Each row below holds a small network's activations on one input, seen along a few directions.
Each table varies a few parts of the input and shows all the possible inputs, shuffled.
Descriptions start from the smaller parts, as in this example, which fits no table here: one of 5 places around a ring, together with either a single point or one of 9 places along a line or (one of 3 separate values, together with one of 4 places along a line).
Shared parts are said once, and a part with two or three values counts as separate values.
In the rows, zero is written as 128.

Other details of the inputs vary at random and push rows far along two fixed directions, the same in every table; ignore that.

Rows:
R1: [122 109 178  62 130 148 127 205 149 109 244 198]
R2: [ 93 134  93 117 118 149 155 163 110 192 110  65]
R3: [132 108 145  88 119 135 116 166 136 110 194 174]
R4: [114 113 160  83 135 127 111 163 160  89 218 176]
R5: [158 146 107 125 118  84  80  66 104  96  72 157]
R6: [ 89 131  65 133 113 151 173 153 103 221  69  32]
R7: [101 120 107 186 140 163 196 154 127 216  73  20]
R8: [137 161  81 149 129  76  91  33 107 113  28 100]
R9: [141 155 131 119 148  85  91  69 116  85 102 157]
R10: [124 120 118 113 134 107 118 111 136 112 131 139]
R11: [161 138 135 172 113 115  91  84 124 101  98 157]
R12: [116 110 150  91 148 131 148 160 142 125 186 154]
R13: [103 128 127 106 141 141 160 160 137 158 154  92]
R14: [117 107 174  65 122 150 120 211 152 105 251 187]
R15: [168 143 142 179 130  89  74  42 137  63  92 173]
R16: [118 110 138  99 137 126 139 151 146 124 174 140]
R17: [165 149 140 165 114 104 106  76 106  82  67 157]
R18: [111 128  84 125 116 129 145 132 106 178  83  83]
R19: [ 93 151  77 134 130 146 177 141  83 225  56  29]
R20: [138 156 121 124 143  93 100  76 117 100  95 129]
R21: [151 180  88 144 124  81  83  42  80 118  16 108]
R22: [165 143 145 167 116 104  97  88 118  98  82 157]
R23: [114 113 148  91 140 139 144 170 153 123 197 140]
R24: [166 150 124 177 112 110  95  68 111  90  61 146]
R25: [ 89 134  77 126 115 152 171 161 107 216  86  38]
R26: [147 139 137 111 143  90  92  81 131  75 125 178]
R27: [153 141 125 111 117 110  71  72 112  98  81 164]
R28: [115 128 116 179 130 148 169 123 131 163  99  71]
R29: [156 137 123 185 134 113  93  58 136  86  83 140]
R30: [ 92 113  96 123 136 149 181 157 124 193 125  55]
R31: [177 139 151 166 120 102  73  84 126  75  88 179]
R32: [144 147 136 113 144  90  95  80 126  84 116 165]
R33: [ 85 122  84 130 136 165 184 134 115 224  67  18]
R34: [163 142 129 111 123  95  77  86 112  78 118 182]
R35: [ 93 119 113 103 118 164 173 197 124 197 152  74]
R36: [126 117 143 162 139 150 152 145 144 135 130 107]
R37: [133 117 140 164 128 146 128 118 152 102 155 141]
R38: [105 113 106 172 118 188 178 176 129 202 117  57]
R39: [158 161  98 197 109 104 103  46  98 120  18 109]
R40: [159 137 156 167 134  99 102  81 136  84 102 158]
R41: [124 106 160  84 134 125 117 160 163  88 214 180]
R42: [106 120 133 155 112 169 196 180 116 188 121  75]
R43: [116 129 117 106 127 137 145 154 115 158 130 120]
R44: [125 115 162  85 135 122 113 155 159  88 209 176]
R45: [106 103 173  74 139 146 137 200 165 108 250 165]
R46: [127 101 199 122 130 149 152 181 164  88 228 183]
R47: [150 134 136 112 144  90  92  79 124  75 128 181]
R48: [141 116 159  81 131 121 110 155 132  95 190 204]
R49: [124 104 173  64 124 153 127 212 157 106 250 192]
R50: [131 102 198 122 133 149 150 180 162  79 218 184]
R51: [165 150 104 197 116 108  83  51 108 117  31 121]
R52: [142 111 176 139 131 140 124 145 162  74 192 181]
R53: [109 115 118 165 121 180 186 185 123 200 107  58]
R54: [121  99 166  70 130 152 137 203 141 119 237 189]
R55: [147 135 114 125 130  81  76  59 126  72 103 165]
R56: [161 141 120 192 135 102  85  46 133  92  65 135]
R57: [ 95 132  72 131 116 152 177 156 103 220  73  32]
R58: [155 141 126 121 140  86  87  66 123  74 111 163]
R59: [127 105 170  78 144 129 129 170 159  92 227 185]
R60: [ 94 127 115 102 125 165 178 197 121 200 149  70]
R61: [ 81 114  92 119 130 152 180 167 134 196 126  53]
R62: [161 158  99 132 125  82  86  54  93 106  49 140]
R63: [103 110 114 164 111 192 182 184 135 190 146  73]
R64: [ 94 114  88 118 116 157 170 173 112 201 120  66]
Description of these inputs: one of 2 separate values, together with either a single point or one of 11 places along a line or (one of 4 places along a line, together with one of 5 places along a line).
Question: The inputs of R23 and R49 match in every part but the choice among 2 separate values. If R30 is changed in the same way as R23 into R49, which row does it become?
Answer: R3
Question: The inputs of R32 and R1 match in every part but the choice among 2 separate values. If R15 is changed in the same way as R32 into R1, which row does it become?
Answer: R11
Question: Which other rows does R53 become when the choice among 2 separate values takes its other values? List them by row number.
Answer: R36
Question: Which other rows does R44 become when the place on the line of 5 takes its other values? List them by row number.
Answer: R16, R30, R41, R45

Rows:
R65: [146 161 106 137 136  74  89  49 108  92  61 134]
R66: [158 161 110 178 132  83  97  37 113  93  38 121]
R67: [ 99 128  94 118 117 147 171 159 110 189 106  63]
R68: [115 106 126 143 133 152 168 154 130 160 135 104]
R69: [101 135 105 162 128 168 182 153 114 204  89  41]
R70: [134 119 144 136 120 154 131 166 135 139 148 132]
R71: [130 124 166  81 131 132 106 160 144  92 205 186]
R72: [136 112 165 120 114 142 123 162 150  92 191 181]
R73: [149 152 105 131 130  73  89  45 108  87  58 143]
R74: [131 136 134 149 119 135 133 135 129 127 129 124]
R75: [150 162 109 132 121  81  80  63 103  90  71 144]
R76: [118 123 129 108 135 130 135 145 127 151 136 120]
R77: [139 106 161 122 118 146 123 162 142 102 189 184]
R78: [145 118 180 122 143 125 107 127 155  69 186 189]
R79: [148 165 103 138 143  76  89  34 104 100  42 124]
R80: [134 105 157  81 136 123 118 154 146  92 203 193]
R81: [ 99 116 100 113 130 146 141 148 139 163 145  90]
R82: [115 120 110 107 121 144 150 158 115 166 136 111]
R83: [127 113 149 137 134 146 141 156 142 139 149 128]
R84: [ 94 116  86 167 127 166 172 144 134 202  97  34]
R85: [148 126 159  87 121 118  84 146 138  87 181 198]
R86: [100 112 120 148 128 156 187 159 131 178 122  71]
Question: What do these inputs look like to the network?
Answer: one of 2 separate values, together with either a single point or one of 10 places along a line
Question: The inputs of R75 and R74 match in every part but the choice among 2 separate values. If R82 is changed in the same way as R75 into R74, which row does it become?
Answer: R77

Rows:
R87: [ 68 112 104  92 137 164 185 186 145 187 177  54]
R88: [147 101 193 106 110 152 126 202 151  77 245 217]
R89: [145 159 109 183 119 104  90  66 127 108  55 107]
R90: [158 160 119 172 126 109  86  73 106 117  47 116]
R91: [ 97 132  89 110 122 143 192 168  93 205 102  56]
R92: [ 99 152  83 127 134 113 137 113 120 170  76  54]
R93: [146 156 125 104 140  89  77  87 111 100  95 146]
R94: [157 171 113 119 127  74  79  49  87  81  57 167]
R95: [115 123  74 124 143 127 148 103 112 178  71  73]
R96: [150 115 199 109 116 148 107 180 149  63 230 234]
R97: [121 102 172 118 122 158 118 170 177  81 237 173]
R98: [ 80 116  75 123 141 143 180 144 126 205 121  41]
R99: [104 103 105 162 116 172 178 165 121 206  98  62]
R100: [159 151 106 118 115  65  81  48  98  80  55 165]
R101: [168 154 166 186 177  59 120   8 134  45  56 151]
R102: [163 173 119 115 132  74  63  46  95  94  60 160]
R103: [ 97  91 133  78 131 153 160 195 139 165 189 128]
R104: [156 117 206 105 121 147  92 177 157  74 234 226]
R105: [146  99 170 132 127 131  91 136 175  57 225 213]
R106: [103  85 119 146 130 194 189 198 149 199 160  79]
R107: [109 113 109 159 103 167 189 174 116 198  98  65]
Question: What do these inputs look like to the network?
Answer: either a single point or (one of 2 separate values, together with one of 10 places around a ring)
Question: Which other rows does R102 become when the place on the ring of 10 takes its other values? List them by row number.
Answer: R87, R91, R92, R93, R94, R95, R98, R100, R103
